Each row has a name. Each question is about the rows just above it. Places in a row count from 1.

Todo: [180 107 118 148 136  68 109 159]
goz: [155 120  81 147 127  84 131 148]
Budi: [153 117  91 124 117  64 126 144]
vunu: [133 115 100 150 127  68 138 148]
bomi: [155 109 141 160 125  79 144 164]
Kinos: [171 109 108 157 118  52 122 147]
tisu: [158 151 116 134 115  62 142 157]
gid: [154  86 119 163 139  98 172 137]
Bif: [186 126 113 141 157  73 129 142]
lov: [164  93 115 165 138  98 147 168]
pinis: [170 105 103 150 103  58 117 163]
riget: [153 124  85 143 111 100 139 156]
Where does [170 105 103 149 103  58 117 163] differ from pinis, and what was there?
4, [150]
Where does [186 126 113 141 158  73 129 142] differ from Bif, and what was there?
5, [157]
Changed lov: [164  93 115 165 137  98 147 168]. Place and old value:
5, [138]
Where does [155 110 141 160 125  79 144 164] differ from bomi, and what was there?
2, [109]
Where does [158 151 116 134 114  62 142 157] differ from tisu, and what was there?
5, [115]

sige: [149 149 146 165 113 126 145 136 155 110 134 187 168 132 130  99 142 126
 136 130 121 108 118 105 146 144]
ret: [140 158 154 165 122 118 135 134 124 114 153 177 117 113 133  99 135 140
 120 138 125 103 131 111 139 146]
Puros: [138 152 154 172 129 128 132 128 138 123 141 181 133 143 124 107 137 148
 134 126 144 108 143 106 150 160]
Zozuf: [136 151 167 165 132 116 120 116 108 134 172 171  76 119 132 114 161 181
 140 150 114 136 146 113 124 192]
vumo: [138 152 154 172 129 128 132 128 138 123 141 181 133 143 132 108 153 145
 144 137 116 134 126 112 133 179]
Kub: [136 141 168 144 139 105 115 102 122 125 161 160  81 158 126 127 161 200
 160 134 130 138 154 105 129 204]
nif: [142 126 151 117 123  81 120  97 129 105 150 143  76 143 123 124 143 193
 136 130 148  93 164 102 156 182]
Fam: [147 162 146 169 116 125 142 143 140 108 140 176 145 116 132  93 132 126
 120 137 119 101 117 106 144 138]
Where does [147 162 146 169 116 125 142 143 140 108 140 176 146 116 132  93 132 126
 120 137 119 101 117 106 144 138] differ from Fam, and what was there?
13, [145]
One entry of ret was changed: [140 158 154 165 122 118 134 134 124 114 153 177 117 113 133  99 135 140
 120 138 125 103 131 111 139 146]. Where, and from what?
7, [135]
Where does [147 162 146 169 116 125 142 143 140 108 140 176 145 116 132  93 132 126
 120 137 119 101 117 106 145 138] differ from Fam, and what was there?
25, [144]

Tidip: [144 109 121 115  74 127 111 171 138 138 134  92 141 111 113 131  78 133
 129 133 159  87 114 167 166 110 135]
poz: [133 112 154 107 111  82 102 196 124 122 138 110 158  85 128 110  59 102
 142 111 172 142 119 209 196 122 108]
tagim: [141 124 140 110 155  66 109 194 126 104 150 130 146  83 150 120  71 136
 146 120 162 174 111 207 207 119 115]
Changed poz: [133 112 154 107 111  82 102 196 124 122 138 110 158  85 128 110  59 102
 142 111 172 142 119 208 196 122 108]. Place and old value:
24, [209]
Changed poz: [133 112 154 107 111  82 102 196 124 122 138 110 159  85 128 110  59 102
 142 111 172 142 119 209 196 122 108]. Place and old value:
13, [158]
Changed tagim: [141 124 140 110 155  66 109 194 126 104 150 130 146  83 150 120  71 136
 146 120 162 174 110 207 207 119 115]. Place and old value:
23, [111]
Where does [144 110 121 115  74 127 111 171 138 138 134  92 141 111 113 131  78 133
 129 133 159  87 114 167 166 110 135] differ from Tidip, and what was there?
2, [109]
Changed Tidip: [144 109 121 115  74 127 111 171 138 138 134  92 141 112 113 131  78 133
 129 133 159  87 114 167 166 110 135]. Place and old value:
14, [111]
Changed Tidip: [144 109 121 115  74 127 111 171 137 138 134  92 141 111 113 131  78 133
 129 133 159  87 114 167 166 110 135]. Place and old value:
9, [138]
One entry of poz was changed: [133 112 154 107 110  82 102 196 124 122 138 110 158  85 128 110  59 102
 142 111 172 142 119 209 196 122 108]. Where, and from what?
5, [111]

vupi: [121 119 111  98 141 143 150 129]
bopes: [119 125 111  89 134 155 107 132]
Diluf: [128 116 110  99 137 138 150 143]
Dosu: [119 125 111  89 134 155 142 132]
kava: [ 61 191 105 119 108 162  84  38]
Changed Dosu: [119 125 111  89 133 155 142 132]. Place and old value:
5, [134]
One entry of bopes was changed: [119 125 111  89 134 155 106 132]. Where, and from what?
7, [107]
Where does [128 116 110  99 137 139 150 143] differ from Diluf, and what was there?
6, [138]
Where does [119 125 111  89 134 154 142 132] differ from Dosu, and what was there?
6, [155]
Where does [ 60 191 105 119 108 162  84  38] differ from kava, and what was there?
1, [61]
Changed bopes: [120 125 111  89 134 155 107 132]. Place and old value:
1, [119]

Buvo: [183 155 150 145 147  49 111  81 118 134 122 156 116 128 192 124 113 129
 118  36 161]
veta: [186 158 153 147 150  44 112  77 116 136 124 158 113 129 196 122 112 129
 117  32 160]
zif: [184 156 152 146 148  48 111  81 117 134 122 156 115 127 192 125 113 128
 118  35 161]
Feb: [185 156 153 147 150  46 111  78 117 135 124 157 114 128 194 124 112 129
 117  32 161]
karu: [185 158 154 148 152  44 112  77 116 136 125 157 114 130 196 122 113 130
 118  31 158]
Doniv: [183 154 151 144 148  51 112  81 118 134 121 156 116 127 190 125 112 129
 120  37 162]
semuk: [184 157 152 147 150  46 111  78 117 134 123 157 114 128 194 123 113 128
 118  33 161]
Revef: [186 159 154 148 152  43 113  76 115 136 126 157 114 129 197 122 112 129
 118  31 158]
zuket: [183 153 152 144 147  50 111  82 118 133 122 156 116 128 191 124 113 129
 118  37 161]
bape: [184 157 153 147 150  45 111  78 117 135 123 158 114 129 196 123 112 129
 118  33 160]
rezu: [185 156 153 146 149  47 111  79 117 134 123 158 114 128 193 123 112 129
 118  34 161]
kup: [183 156 153 145 148  48 112  79 117 135 122 157 114 127 193 123 112 129
 119  34 161]
One entry of veta was changed: [186 158 153 147 150  44 112  77 116 136 124 158 113 130 196 122 112 129
 117  32 160]. Where, and from what?
14, [129]
Where does [186 159 153 147 150  44 112  77 116 136 124 158 113 129 196 122 112 129
 117  32 160] differ from veta, and what was there?
2, [158]
Where does [185 158 154 148 152  44 112  77 116 136 125 157 114 130 196 122 113 130
 119  31 158] differ from karu, and what was there?
19, [118]
Changed karu: [185 158 154 148 152  44 112  77 116 136 125 157 114 130 196 122 113 130
 118  31 159]. Place and old value:
21, [158]

Biris: [ 95 150  64 194  91 196]
getu: [166 167 171 180 195  84]
sig: [175 195 187  86 168 113]
Nitu: [175 195 187  86 166 136]
rim: [203  83 144 197 131 105]
logoz: [198 122 102 167  51 103]
fumir: [ 57 112  89  59 165  90]
Fil: [184 109 156 206 178  96]
Zira: [ 95 150  64 194  91 165]
Where does [185 109 156 206 178  96] differ from Fil, and what was there?
1, [184]
Changed sig: [176 195 187  86 168 113]. Place and old value:
1, [175]

sinuv: [189 117 133 116]
gika: [189 117 133  30]
fopug: [111 106 108 126]
rig: [165  96 142  65]
One entry of gika was changed: [189 117 132  30]. Where, and from what?
3, [133]
Where does [165  96 143  65] differ from rig, and what was there?
3, [142]
Where does [189 117 133  31] differ from gika, and what was there?
4, [30]
Where does [111 107 108 126] differ from fopug, and what was there?
2, [106]
Where does [165  97 142  65] differ from rig, and what was there?
2, [96]
Where does [165  96 142  66] differ from rig, and what was there?
4, [65]

dis: [187 154 152 121  78 152 128 191 109 122  92 138]
buba: [137 171 116  95 134 117 128 123 126 114 152 180]
Nime: [ 92 190  93  97 104 104 127 100  52  68 117 116]
dizav: [105 130 174 122 182  51 208 108 160 130 173 193]
guda: [107 141 208 157 128  97 142  95  99 133 155 141]
Where does [187 154 152 121  78 152 128 191 108 122  92 138] differ from dis, and what was there?
9, [109]
Changed buba: [137 171 116  95 134 117 128 124 126 114 152 180]. Place and old value:
8, [123]
One entry of buba was changed: [137 171 115  95 134 117 128 123 126 114 152 180]. Where, and from what?
3, [116]
One entry of dizav was changed: [105 130 174 122 182  51 209 108 160 130 173 193]. Where, and from what?
7, [208]
Changed dis: [187 153 152 121  78 152 128 191 109 122  92 138]. Place and old value:
2, [154]
One entry of dizav was changed: [105 130 174 122 182  51 208 107 160 130 173 193]. Where, and from what?
8, [108]
Where does [187 154 152 121  78 152 129 191 109 122  92 138] differ from dis, and what was there?
7, [128]

feteg: [ 75 100 169 175 119 130  87 117 133 133]
kitis: [ 75 100 169  93 119 130  93 157 105  62]
Tufi: [ 75 100 169  93 119 130  87 117 133 133]
gete: [ 75 100 165  93 119 130  87 117 133 133]
kapof: [147 141 169 140 121  76 165 115  80  97]
One entry of kapof was changed: [147 141 170 140 121  76 165 115  80  97]. Where, and from what?
3, [169]
Changed Tufi: [ 74 100 169  93 119 130  87 117 133 133]. Place and old value:
1, [75]
Changed kapof: [147 141 169 141 121  76 165 115  80  97]. Place and old value:
4, [140]
One entry of gete was changed: [ 75 100 165  93 120 130  87 117 133 133]. Where, and from what?
5, [119]
One entry of feteg was changed: [ 75 100 169 175 119 130  87 117 133 132]. Where, and from what?
10, [133]
Changed Tufi: [ 75 100 169  93 119 130  87 117 134 133]. Place and old value:
9, [133]

Falen: [187 125 195  80 135 172]
girub: [140 157 143 161  86 211]
Gonu: [155 114  95  62 141 141]
kas: [140 144 143 161  86 211]
Changed kas: [140 144 144 161  86 211]. Place and old value:
3, [143]
One entry of Falen was changed: [187 125 194  80 135 172]. Where, and from what?
3, [195]
Changed kas: [140 144 143 161  86 210]. Place and old value:
6, [211]
One entry of Gonu was changed: [156 114  95  62 141 141]. Where, and from what?
1, [155]
Changed Falen: [187 125 195  80 135 173]. Place and old value:
6, [172]

fida: [105 156  97  94 121 126 102 112  64 179 142 154  49 175 119 130 111 136
 127 161 177 114 128 121 160  73 104 155 112  74  89 102 149 110 148 117
 126 120 161  54 125 114]
korez: [109 159  93  98 121 124 105 112  59 177 138 146  46 173 116 132 109 135
 128 160 173 111 130 122 162  75 104 161 114  77  86 103 150 111 150 116
 124 119 158  54 125 114]
Guf: [122 159  90  86 117 117 123 109  54 175 147 137  36 154 112 132 107 141
 143 160 161 104 125 122 142  76 100 160 124  66  83 112 144 102 146 122
 116 116 157  63 120 120]
kufar: [109 159  93  98 121 124 110 112  59 177 138 145  42 173 116 132 109 135
 128 160 173 111 130 122 167  75 104 161 110  77  86 105 150 111 150 116
 124 119 158  54 125 114]
delud: [109 159  93  98 121 124 105 112  59 177 138 146  46 173 116 132 109 135
 128 160 173 111 130 122 167  75 104 161 110  77  86 103 150 111 150 116
 124 119 158  54 125 114]
numov: [111 159  91  90 119 121 113 112  60 175 145 145  41 163 116 135 107 142
 134 161 169 109 129 120 159  74 103 156 114  71  85 107 148 103 150 120
 120 117 160  59 122 117]
bot: [111 159  91  90 119 121 113 112  60 175 145 145  41 163 116 135 107 142
 134 161 169 109 129 120 159  74 103 156 114  71  85 107 148 105 150 120
 120 117 160  59 122 117]
siv: [116 163  92  86 119 122 119 105  56 178 144 139  44 158 114 136 109 141
 139 162 164 108 127 123 153  76 101 158 122  66  84 116 143 103 150 124
 121 117 156  59 120 122]
One entry of numov was changed: [111 159  91  90 119 121 113 112  60 175 145 145  41 163 116 135 107 142
 134 161 169 109 129 120 159  74 103 156 114  71  85 107 148 103 150 120
 120 118 160  59 122 117]. Where, and from what?
38, [117]
One entry of bot was changed: [111 159  91  90 119 121 113 112  60 175 145 145  41 163 116 135 107 142
 134 161 169 109 129 120 159  74 103 156 114  71  85 107 148 105 150 120
 120 117 160  59 123 117]. Where, and from what?
41, [122]
One entry of numov was changed: [111 159  91  90 119 121 113 112  60 175 145 145  41 163 116 135 107 142
 134 161 169 109 129 120 159  74 103 156 114  71  85 107 148 104 150 120
 120 117 160  59 122 117]. Where, and from what?
34, [103]
Changed delud: [109 159  93  98 121 124 105 112  59 177 138 146  46 173 116 132 109 135
 128 160 173 111 130 122 167  75 104 161 111  77  86 103 150 111 150 116
 124 119 158  54 125 114]. Place and old value:
29, [110]
One entry of delud was changed: [109 159  93  98 121 124 105 112  59 177 138 146  46 173 116 132 109 135
 128 160 173 111 130 122 167  75 104 161 109  77  86 103 150 111 150 116
 124 119 158  54 125 114]. Where, and from what?
29, [110]
Changed delud: [109 159  93  98 121 124 105 112  58 177 138 146  46 173 116 132 109 135
 128 160 173 111 130 122 167  75 104 161 110  77  86 103 150 111 150 116
 124 119 158  54 125 114]. Place and old value:
9, [59]
One entry of korez was changed: [109 159  93  98 121 124 105 112  59 177 138 146  46 173 116 132 109 135
 128 160 173 111 130 121 162  75 104 161 114  77  86 103 150 111 150 116
 124 119 158  54 125 114]. Where, and from what?
24, [122]

tam: [187 155 172 137 102 108 134 145 142 144  56 137 143 119 105 120  58 175
  75 102  79  99 112  87 104  94  95  97 147 121 167  90 103]
vel: [ 86 119  68 114 139 113  64 115 134  85 170 109  91 125 123 119 150  43
  97 150 140 118 115  96 108 139 132 131  85  77  98 155 111]
vaki: [ 78 124  55 109 140 118  64 118 135  77 173 107  91 125 127 125 154  39
 106 149 142 119 118  99 110 139 130 132  83  80  97 156 115]
One entry of vel was changed: [ 86 119  68 114 139 113  64 115 134  85 170 109  92 125 123 119 150  43
  97 150 140 118 115  96 108 139 132 131  85  77  98 155 111]. Where, and from what?
13, [91]
Where does [ 86 119  68 114 139 112  64 115 134  85 170 109  91 125 123 119 150  43
  97 150 140 118 115  96 108 139 132 131  85  77  98 155 111] differ from vel, and what was there?
6, [113]
One entry of vel was changed: [ 86 119  68 114 139 113  64 116 134  85 170 109  91 125 123 119 150  43
  97 150 140 118 115  96 108 139 132 131  85  77  98 155 111]. Where, and from what?
8, [115]
Where does [188 155 172 137 102 108 134 145 142 144  56 137 143 119 105 120  58 175
  75 102  79  99 112  87 104  94  95  97 147 121 167  90 103] differ from tam, and what was there?
1, [187]

